A small network was trained on made-up records. Each row is its average activation on records with the value named, seen along a few directions.
Values that are neighbours, or in one group, have similar rows; names and order tell nothing.
(in the rows, 128 means zero)

Other fields shift rows strongly along one fixed direction, in all tables alike. That doesn't count.

Values of N:
n2: [122 106 115 114 128 128 131 137 111 112]
n8: [122 126 110 114 132 114 140 145 130 116]
n1: [111 104  89  91 132 101 149 145 110  94]
n7: [123 128 140 119 109 130 112 116 103 124]
n5: [162 189 170 222 150 162 120 101 203 197]
n4: [143 141 133 155 142 137 131 128 164 148]
n3: [131 119 133 118 124 128 123 129 110 123]
n6: [111 111 134  91 108 123 119 124  92 110]
N is arranged as a line.
Question: What is the length, in steps, of the shortest route from n1 to n6?
Answer: 6
Question: Name the neighbours of n2, in listed order.
Answer: n5, n4

Values of M:
m8: [130 110 118 132 151 122 156 141 173 133]
m9: [123  66 120  85 127 132 128 144  66  92]
m5: [109 123 123  93  80 124  94 116  68 110]
m10: [ 93  82  50  73 142  90 170 166  96  63]
m1: [113 126  99  89 112  79 144 138 100  95]
m2: [174 182 199 234 156 189  99  79 196 225]
m6: [103  98 150  82  91 139  91 114  58  96]
m7: [141 197 177 181 124 138 129  95 172 184]
m3: [132 111 103 122 145 140 130 178 129 112]
m4: [162 185 140 188 153 128 138 110 221 171]
M is arranged as a ring.
Question: A walk along M starts at m4 and steps to its neighbour m10. Put m8, m6, m7, m3 in the order it reaches them.
Answer: m8, m3, m6, m7
Question: What is the length, in steps, of the shortest route from m2 to m5?
Answer: 2
